Each row below holds a small network's activations on one input, seen along a few directions.
In each table, some parts of the input vary, and every possible input appears once, in random order.
A made-up example of a description, with smaller parts first: one of 3 separate values, together with either a single point or one of 11 places around a ring or (one of 6 places along a line, together with one of 8 places around a ring).
Shared parts are said once, and a part with two or three values counts as separate values.

Other details of the inputs vary at random and push rows far along two fixed directions, the same in every table; ignore that.

Rows:
x1: [ -7   2  -7   2   6  -7  -6 -20 -11 -11  11]
x2: [-15   8  -2   9  -1   0 -11  11  13  -3   8]
x3: [ -8  -8 -14   8  -6  -5  -7   8  13  -3   4]
x4: [  3  -3 -13   8 -13  -1   0  18 -17   0   5]
x5: [-17   6  -4   5  -3   1 -11   9  12  -1   9]
x6: [ -3  -4 -13  17  -4  -6  -6  11  16 -12   6]
x7: [ -7  -3  -2   4   2  -6 -20   9  10   3   9]
x8: [  3   3  -6  -1  10   2 -15 -13  -8  -9  15]
x9: [ 27   2 -14  -9  20  17  37 -17  12  70 -63]
x10: [-18  -4   0  11  -2 -10 -12   2   8   0   3]
x11: [ -2   6  -4   5 -12   2   2  15 -17   8  14]
x12: [  8   1  -2   3  -6  -4  -8  16 -18   9  12]
x13: [  0  -1 -19  -1   3   0  -5 -12  -7 -16  10]
x14: [ -1   0 -17   3   3   5  -6 -11  -7 -17   6]
x15: [  3   3  -5   3   9   7 -16 -12  -8 -10  12]
x16: [ -9   3  -4  10   5   3  -9 -18 -10 -13   6]
x17: [ 21   6  -1  -5  24  12  34 -23   8  73 -63]
x18: [ -2   9  -1  12  -6 -13   0  11 -21   2   3]
x19: [-11   1  -4   9  -5  -5  -4   5  14   2  16]
x20: [ 33  13 -15 -13  15  16  38  -5 -21  70 -62]
x21: [ -4  -4  -3   4   1  -8 -16   7  11   4  12]
x22: [-11   9  -3  12  -3  -1  -8   9  14  -4  11]
x23: [ -6   0 -11  15  -4  -4 -10  12  14 -11   1]
x24: [  3  -3 -19   1   3  -1  -3 -14  -5 -14  12]
x25: [-8  5 -4 15 -3 -4 -5  8 16 -5 16]
x26: [ -2   3 -12  11   8  -7   8  25 -12 -12   3]
x27: [-17   2   1  15   1  -9 -14   6   9  -5  -1]
x28: [ 31   5  -3 -13  26  14  28 -19  10  78 -55]
x29: [ -4 -16 -11   7  -2   3   6  20 -12   1   8]
x30: [ 21  11  -5 -12  21  19  38 -20  12  77 -53]
x31: [ 35 -27  81 -86 -44  18  41 -19   3 -77 -33]
x32: [ 34   8 -11 -25  35  19  25 -40 -11  70 -45]
x33: [  1 -15  35 -20 -21 -11  12  -3  14 -22  -5]
x34: [  9  10  -2   5  -2 -10  -8  17 -19   5  10]
x35: [  2   0  -2  13   3  -9 -15  10  14  -4  13]
x36: [  0 -12  -1   3   4   0  -3  18 -14   8  17]
x37: [ -1  -4  -2   7   0 -10 -14   6  12   3  14]
x38: [-11 -13   1  11   0  -4   5  11 -16   5  10]
x39: [-14   1  -5   5  -5  -3  -5   6  13   3  14]
x40: [-16  -5  -1  12  -3 -12  -8   0   9   2   6]
x41: [  6   3  -2   8   7  11 -16 -14  -7  -8  10]
x42: [ -1   3  -1  11   3  -7 -19  11  12  -3   9]
x43: [-19   0   0  12  -1  -8 -14   4   8  -3   1]
x44: [-10  -3  -1  19  -3 -14  -5   0  12  -3   8]
x45: [ -7   9  -8   0   4   7  -5 -14  -7 -11  17]
x46: [ -9   5   1  14  11 -13   7  17 -16  -6   4]
x47: [-13   2   1  19  -1 -11 -11   4  10  -5   3]
x48: [ 36 -11  91 -85 -54   5  50   8  -8 -55 -25]
x49: [-11  -3 -12   8  -4  -2 -12  12  12  -8  -1]
x50: [  3   6  -1   6  15  -9  -1  24 -13  -4  11]
x51: [ 23   8 -10 -18  31  15  33 -47 -13  67 -51]
x52: [  4   2  -9  -5  10  -3 -13 -14  -9  -8  17]
x53: [  2   0 -12  12   1  15  -7 -13  -5 -16   2]
x54: [-10  -6  -2   5  -1   5   7  17 -12   7  18]
x55: [ -3   6  -9  -3   4   2  -2 -17  -5  -8  21]
x56: [ -6   8 -10  -4   4   3  -3 -15  -7  -9  19]
x57: [ -8   3  -5   6   5  -2  -8 -19 -11 -12   9]
x58: [ -5   2   0  15   3   8  -9 -21  -9 -11   4]
x59: [ -5  -8 -13  11  -6  -7  -5   8  14  -5   7]
x60: [  6  -9  33 -29 -14  -1  -4   8  14 -22  -6]
x61: [ -4   0   0  11 -10  -8  -1  10 -21   6   6]
x62: [ -5   3  -1   8   5  -5 -22  12  11  -2   6]
x63: [ -3  -8  32 -29 -21   3   8   5  15 -21  -2]
x64: [ 30 -18  91 -90 -44  21  43 -22   3 -71 -23]
x65: [ -9   0 -11  12  -2  -2 -12  14  13 -10  -3]
x66: [-11  -7 -12   8  -4  -3 -12  10  12  -5   1]
x67: [ -7  12  -3   8   9  -4   9  22 -12  -5  13]
x68: [ -4   9  -4  10   2  17  -6 -16  -6  -9  12]
Each input here is: one of 4 separate values, together with either one of 4 places along a line or one of 5 places along a line or one of 8 places around a ring.
The inputs of x63 and x10 match in every part but the choice among 4 separate values. If x45 is changed in the same way as x63 into x10, which row does it become? -> x57
The inputs of x51 and x32 match in every part but the choice among 4 separate values. If x61 is changed in the same way as x51 into x32, which row does it become? -> x12
Which other rows does x18 become when the place on the line of 4 takes its other values? List them by row number. -> x38, x46, x61
Which other rows does x40 become when the choice among 4 separate values takes its other values? List them by row number. -> x3, x21, x39
Which other rows does x54 become when the place on the line of 4 takes its other values? List them by row number. -> x11, x48, x67

Rows:
x69: [ 1 -6 12 -5 -8 -3  2  8 12  7 -9]
x70: [-14  14 -36  33  22  -1 -14 -10  -7  30  13]
x71: [  9  -1   3 -12   0   4   3  -9   0  -3  -1]
x72: [ 6  0  3 -6 -2  4  6 -9 -5 -7 -8]
x73: [  2   3  10  -8   1   2   4 -12  -3  -2  -2]
x74: [-12   8 -43  33  19   3 -11  -6 -10  25   7]
x75: [  2  -6  12  -4  -4  -6   2   5  11   5 -10]
x76: [-14   8 -34  37  21  -9 -15   6   7  31   1]
x77: [  0  -2   8  -5  -3  -2   8   6  13  -1 -12]
x78: [  7  -4   1 -13   0   6   3  -8  -1  -2   0]
x79: [ 10   1   6 -12   3   5  -1  -7  -1  -4  -4]
x80: [  7  -2   9  -7  -5   0  15  17 -14   3  -2]
x81: [ 0 -4 10 -7 -9  1  4 10 13  6 -9]
x82: [ -1  -2   7 -10  -1   4   7 -12  -3   0   0]
x83: [  2   4  11  -8   2   3   1 -10  -4  -2  -2]
x84: [ -1  -2   7  -6  -6   1   7  10  14   2 -10]
x85: [ 5 -2  2 -6 -3  4  8 -9 -5 -7 -7]
x86: [ 10   0   4 -11   1   4   1  -8   0  -4  -3]
x87: [  7   0  10  -9  -5  -5  11  18 -16   5  -3]
x88: [-27  -5   0  24 -23 -19 -40  19  -2 -83  61]
What do these inputs look like to the network? -> either one of 2 separate values or one of 6 places around a ring or (one of 3 separate values, together with one of 4 places along a line)
Which of the alternatives is x80? -> one of 2 separate values

Rows:
x89: [  7  -9  33 -11 -23  -2  16  17  10 -13 -29]
x90: [  0   4   3  -9   7  11  23 -17 -12  13 -25]
x91: [ -2   3  -2   3  -6  -3  -7   9 -10 -40  16]
x92: [-33  14 -52  49   2  -1 -36  14  -4 -12  47]
x93: [-17   0   6  11 -13 -21 -10  24  23 -20  27]
x94: [ 21   1   5 -23  13  23  20 -23   7  41 -29]
x95: [  2   1  35 -28  -6   4  14 -17  -2 -17 -10]
x96: [-17 -10  -4  13 -14 -18 -15  -5  -8 -33  28]
x97: [-16  20 -73  68  42 -10 -46  -1 -10  40  31]
x98: [ 14  -7  51 -38 -22  -7  17  25 -18  -8  13]
x99: [-16 -11   5   7  -7 -17 -24  30  20 -20  21]
x100: [ -6  12  -9  13   7  -6 -23   5  -6 -24  24]
x101: [-11  -2   0   7  -1 -14 -17 -15  -3  -9  19]
x102: [-32   7 -42  43  -2  -3 -33  16  -3 -27  52]
x103: [ 30   5   6 -21  22  14  18 -21  -3  33 -35]
x104: [ -5  -3 -31  19  19   0   1  18   9  49 -23]
x105: [-18 -12  -5   9 -14 -19  -6  33  17 -24  23]
x106: [  1  12  12 -13   9   9  11 -22  -5  18 -20]
x107: [-11   6 -35  32  26   4   0 -16 -12  35  -3]
x108: [  8   5  14   2   3   2   7   6  13  34 -36]
x109: [-15  19 -33  24  13   8 -23  -2   1  19  19]
x110: [ 10  -2  -4 -14   1  21  20 -10   0  16 -20]
x111: [-12   3 -10  12  -1   3 -21   2   7 -15  31]
x112: [ 13  -1  24 -20  -4   0  -2  -2  -1 -33   3]
x113: [ 16 -13  26 -23 -17  -2   8   3  -4 -53   6]
x114: [ 16 -12  14 -17 -12  -3   5  -1  -7 -35   0]
x115: [  8 -14  44 -33 -16  -3  12 -20   2 -29  -3]
x116: [-12   8 -20  26  24  -2 -12 -17  -4  23  11]
x117: [ -5 -12  -6  -2 -21  -4 -11   0   2 -27  23]
x118: [-10  -9  -8  10 -13   2 -12   6   3 -34  34]
x119: [ 20  -6  21 -26  -7   7  18  -2  -7 -27 -16]
x120: [ -2 -13  31 -19 -31 -14  20  23  20 -36   2]
x121: [  3   7 -31   9  17   7 -10 -18   2  49  -4]
x122: [ -4   5 -17  22  19   0 -13  13  10  51 -25]
x123: [ -8   8 -29  24  25   8   7 -16 -13  37 -14]
x124: [  1  -5  45 -15 -28 -13   7  17  22 -33   1]
x125: [ 16 -11  13 -20 -15  -8   2  -2  -8 -33  -1]
x126: [  5  -8  45 -32 -13   2  14 -15   1 -32  -4]
x127: [ -7   7  -8  10  -8  -6 -16  13 -10 -44  23]
x128: [  5  -3   3 -14   9  -2  15   9  21  38 -24]
x129: [  1  -2  -2   5  -5 -18 -29   1  -3 -33  30]
x130: [-10 -12 -10   9 -17  -2 -14   5   2 -32  32]
x131: [  6  -6  -2  -5   9   6  21 -24 -10  26 -26]
x132: [-10   2 -31  35  15  -1 -11  20   4  44 -22]
x133: [ 24  17   6 -24  18  16  16 -17  -7  31 -39]
x134: [ 14  -2  -1 -15   7  15   9 -20   6  31 -16]
x135: [ 1  7  0 -9  3 14  1 -9  4  8  0]
x136: [ 13   0  12 -14  -3   1  25  23 -30  36  -4]
x137: [  8   9   4 -16  10  17  31 -24 -13  33 -44]
x138: [ 14   5   8  -4   0   5  34   3  10  43 -49]
What do these inputs look like to the network? -> one of 2 separate values, together with either a single point or one of 6 places around a ring or (one of 3 separate values, together with one of 6 places along a line)
The inputs of x115 and x131 match in every part but the choice among 2 separate values. If x129 is changed in the same way as x115 into x131, which row does it become? -> x125
The inputs of x106 and x137 match in every part but the choice among 2 separate values. If x135 is changed in the same way as x106 into x137, which row does it become? -> x102
Which other rows does x129 become when the choice among 3 separate values takes its other values? List them by row number. -> x101, x121
Which other rows does x123 become when the choice among 2 separate values takes its other values? List them by row number. -> x126
